A small network was shown many inputs. Here are its activations along a few directions, one row for each input.
Each table varies a few parts of the input and shows all the possible inputs, shuffled.
Descriptions start from the smaller parts, as in this example, which fits no table here: one of 2 separate values, together with either a single point or one of 11 places around a ring or (one of 4 places along a line, together with one of 8 places around a ring).
Shared parts are said once, and a part with two or three values counts as separate values.
In the rows, zero is written as 128.

Other details of the inputs vary at random and push rows far along three fixed directions, the same in every table; ignore that.
To show where, the next rows are all for the same input, with only those details redrawn:
[175 100 245  78 104 107 117 103 113 150 120 121 147]
[148 120 120 116 132 135 109 138 160 145 125 122 131]
[148 120 120 117 131 136 108 137 160 145 124 123 130]
[114 132 110  85 145 152 129 122 134 115  68 114 148]
[152 120 112 124 141 128 112 144 171 148 133 120 134]
[114 132 110  85 145 152 129 122 134 115  69 113 148]

Table:
r1: [113 100  87 135 186 108 186 142 137  99 140 111 192]
r2: [110 171 134 169 117 140 129 127 125 119 163 108 102]
r3: [ 55 139 114 104 134 163 205  96  95  54  55 112 129]
r4: [ 80 175  78  90 117  90 164  69  78  51  34 132 145]
r5: [137 139  98 170 173  80 157 164 144 159 188  93 183]
r6: [154 152 114 142 186  85 150 170 189 169 156 106 159]
r7: [162 105 207 109  90  27 112  85  45 130 133 162 155]
r8: [133 123 100 125  73 189  53 130 142 151 120 155  81]
r9: [128 169 116 161 111 123 149 128 147 138 166  95 132]
r10: [105  91 113 161 126 133 138 146 107 128 157 149 117]
r11: [133 137 111 148  90 143 133 107 145 120 158  98 123]
r12: [133 108  96 151 131 122 123 136 125 139 168 108 159]
r13: [142 102 126 118 137 140 127 141 167 128 131 151 123]
r14: [108 149 116 176  75 190 108 122 103 117 154 148  42]
r15: [ 71 141 105  92 125 171 194  84 109  47  63 106 154]
r16: [115 118 119 167 145 139 130 150  86 130 161 140 108]
r17: [181 117 224  86 102  32 105  85  91 141  96 176 133]
r18: [107 158 121 144  99 187  50 147 119 153 129 168  58]
r19: [111 142 116 171 155 119 118 155 106 138 174 119 137]
r20: [117 132 117 146 107 193  74 148 114 147 126 182  38]
r21: [144  99 119 148 199  85 176 173 194 143 156 134 127]
Q: Changing only one part turns r13 into r15. The same change can be made to r6. Which row results?
A: r9
Q: What is each input in this table made of?
A: one of 3 separate values, together with either a single point or one of 6 places around a ring
Q: List by row number the other rows that have the choice among 3 separate values in common with r5.
A: r1, r7, r10, r12, r16, r19
Q: Which other rows does r18 become when the choice among 3 separate values takes its other values? List them by row number.
A: r2, r19

Table:
r22: [112 142  24 143 161 141 127 155 168 127 129 122 137]
r23: [139 124 130 128 129 121 125 125 116 123 126 130 122]
r24: [ 80 136 119  59 186 115 197 105 106  72  30  99 189]
r25: [130 136 134 124 128 120 116 120 119 126 132 125 130]
r26: [125 130 134 137 111 120 131 122 122 133 131 127 131]
r27: [132 119 136 116 126 124 122 123 135 125 128 141 130]
r28: [130 129 129 131 119 128 130 119 113 134 137 126 134]
r29: [124 135 139 126 125 137 127 126 126 125 141 119 131]
r30: [127 136 139 129 124 132 135 127 137 121 136 127 125]
r31: [131 118 139 129 125 135 120 129 129 136 127 119 125]
r32: [127 129 145 126 140 138 121 135 128 138 124 135 124]
r33: [126 131 137 127 131 136 135 140 119 134 134 132 122]
r34: [132 115 137 129 127 135 125 129 131 131 123 123 120]
r35: [129 127 131 121 112 122 119 128 133 135 121 131 133]
r36: [140 138 132 126 119 118 122 123 120 131 124 128 126]
r37: [138 126 128 117 119 125 126 126 135 131 121 137 132]
r38: [103 147  44 144 121 163  97 145 157 124 118 144 115]
r39: [125 120 135 132 122 133 134 133 127 122 136 122 120]
r40: [ 76 145 125  74 192 117 207  97  95  63  40  99 192]
r41: [133 134 134 126 119 133 139 127 132 126 132 126 123]
r42: [132 125 133 125 123 134 138 126 129 124 137 128 118]
r43: [131 122 132 131 125 117 122 126 119 123 125 128 118]
r44: [132 122 129 132 121 125 137 118 120 127 134 136 124]
r45: [133 122 135 129 125 137 136 132 123 122 135 124 123]
r46: [138 127 130 123 125 118 126 120 121 125 127 135 117]
r47: [132 119 131 136 124 127 135 123 114 124 132 132 129]
r48: [131 129 137 127 119 132 123 126 136 139 121 120 125]
r49: [101 141  40 149 128 151 107 139 147 118 118 140  93]
r50: [132 123 143 129 132 139 118 127 130 130 129 122 130]
r51: [101 148  43 147 123 176 111 145 143 124 132 128 105]
r52: [125 128 140 131 127 138 127 131 125 120 141 121 129]
r53: [126 140 139 130 121 133 131 129 133 124 137 122 130]
r54: [123 123 136 132 121 134 130 133 124 126 138 117 125]
r55: [139 120 134 121 129 136 130 123 134 133 124 129 119]
r56: [140 118 136 126 131 139 127 128 127 131 123 125 124]
r57: [126 136 137 137 118 124 129 120 124 127 133 131 135]
r58: [133 141 137 128 122 118 118 122 124 125 126 130 128]
r59: [123 121 137 120 125 124 120 137 123 140 122 141 127]
r60: [131 123 131 118 131 127 123 139 123 139 123 142 131]
r61: [130 120 136 121 126 129 115 128 127 126 129 132 139]
r62: [124 125 136 138 126 128 127 123 117 123 138 129 136]
r63: [123 131 135 133 122 128 126 117 117 128 138 128 136]
r64: [137 118 127 115 122 126 125 125 131 130 126 140 126]
r65: [131 123 133 119 113 121 123 126 136 132 121 136 128]
r66: [128 132 137 136 121 122 133 118 128 124 133 136 131]
r67: [129 125 136 124 123 135 120 124 130 140 128 117 126]
r68: [124 123 135 127 121 130 137 127 132 125 136 125 116]
r69: [132 126 139 125 121 131 127 124 139 135 119 125 121]
r70: [134 122 141 124 133 134 125 122 139 129 128 130 121]
r71: [129 127 134 116 123 128 115 123 129 131 130 131 140]
r72: [139 115 131 119 124 128 123 129 124 128 124 136 131]
r73: [135 130 144 126 127 134 125 123 141 131 124 129 125]
r74: [124 124 142 126 132 135 123 135 125 144 120 131 118]
r75: [125 131 135 129 116 130 136 128 135 126 132 124 119]
r76: [124 119 133 134 118 120 135 119 123 127 134 133 122]
r77: [126 122 136 139 127 127 130 122 119 120 135 134 131]
r78: [132 134 130 134 115 125 134 122 119 132 130 129 134]
r79: [131 130 141 123 130 138 118 122 132 135 130 120 132]
r80: [128 115 133 121 119 126 117 129 124 131 125 128 134]
r81: [137 127 134 121 127 139 122 123 127 140 128 119 129]
r82: [129 132 130 125 120 118 116 121 117 132 129 122 124]
r83: [126 127 135 134 129 126 134 132 111 137 131 139 128]
r84: [135 120 141 129 134 138 123 127 133 126 126 127 126]
r85: [127 122 130 117 117 125 116 125 127 136 127 127 135]
r86: [129 124 133 130 122 119 117 125 115 127 128 124 123]
r87: [133 126 137 124 137 139 126 136 124 143 122 133 122]
r88: [117 125 136 137 125 124 131 132 113 137 130 137 124]
r89: [124 117 132 139 120 124 132 124 117 125 133 130 125]
r90: [124 135 135 130 114 130 133 130 131 130 133 119 125]
r91: [138 121 136 126 128 140 122 128 125 135 126 121 128]
r92: [ 97 151  47 152 140 158  99 151 140 124 120 149  98]
r93: [130 122 130 136 122 129 131 124 111 128 135 128 134]
r94: [119 130 141 136 133 126 130 130 115 131 133 141 130]
r95: [126 126  85 129 153 126 135 144 144 124 125 121 147]
r96: [131 129 137 129 129 122 115 124 116 121 131 127 128]
r97: [120 134  96 137 189 111 174 149 159 103 133 100 158]
r98: [132 128 137 119 120 124 121 124 138 126 123 140 134]
r99: [123 120 133 139 119 124 129 125 115 129 136 125 131]
r100: [141 135 131 125 121 117 127 121 124 127 123 133 121]
r101: [134 134 143 127 125 135 121 125 137 134 125 124 130]
r102: [122 130 134 126 119 133 130 128 125 130 139 115 126]
r103: [133 138 135 127 124 118 121 120 129 121 125 135 123]
r104: [131 125 135 129 124 138 132 132 120 125 138 120 128]
r105: [130 112 133 121 120 125 120 129 127 128 123 134 128]
r106: [137 129 130 117 115 126 122 128 129 135 121 133 136]
r107: [133 117 137 121 126 128 118 128 129 123 127 138 133]
r108: [124 130 136 128 130 117 120 133 114 135 123 136 117]
r109: [132 133 133 127 117 114 124 121 127 127 121 131 118]
r110: [122 126 131 134 116 124 128 119 116 134 136 124 131]
r111: [125 126 137 121 133 128 118 137 127 135 126 144 132]
r112: [119 137  93 132 190 107 179 144 166 105 134 103 156]
r113: [126 127 135 136 113 119 135 119 125 129 129 132 126]
r114: [103 152  41 153 120 151 102 143 146 124 116 134 101]
r115: [133 126 136 130 132 120 120 124 120 117 129 132 123]
r116: [141 128 138 123 123 135 129 123 136 136 121 128 123]
r117: [140 132 135 125 122 136 125 126 133 139 122 123 128]
r118: [118 128 140 130 127 133 132 140 122 135 134 130 118]
r119: [137 127 131 127 126 123 119 125 112 126 128 126 126]
r120: [205 115 125 186 227   8 181 189 214 175 235  98 168]
r121: [120 133 144 129 134 135 131 138 123 129 136 133 124]
r122: [132 129 135 124 129 118 121 118 125 119 129 137 119]
r123: [133 130 129 134 117 124 137 120 124 129 130 135 128]
r124: [132 137 134 128 116 135 134 130 128 130 134 122 126]
r125: [131 117 136 125 126 131 127 124 138 134 125 127 116]
r126: [137 134 128 122 125 121 120 121 115 131 130 124 128]
Q: Changing only one part turns r102 into r29. The same change can be made to r68. Which row results?
A: r112
Q: Changing only one part turns r24 into r64. The same change can be made to r110. Which row results?
A: r28
Q: What is each input in this table made of?
A: one of 3 separate values, together with one of 5 places around a ring, together with either a single point or one of 6 places around a ring
Q: List by row number the other rows that have the choice among 3 separate values and the place on the ring of 5 in common with r86.
A: r43, r49, r82, r108, r109, r114
Q: Which other rows does r91 become when the choice among 3 separate values takes its other values? List them by row number.
A: r31, r50
Q: Which other rows does r45 become when the choice among 3 separate values takes its other values? List them by row number.
A: r39, r97
Q: Which other rows does r89 become when the place on the ring of 6 takes its other values? List them by row number.
A: r26, r76, r99, r110, r113
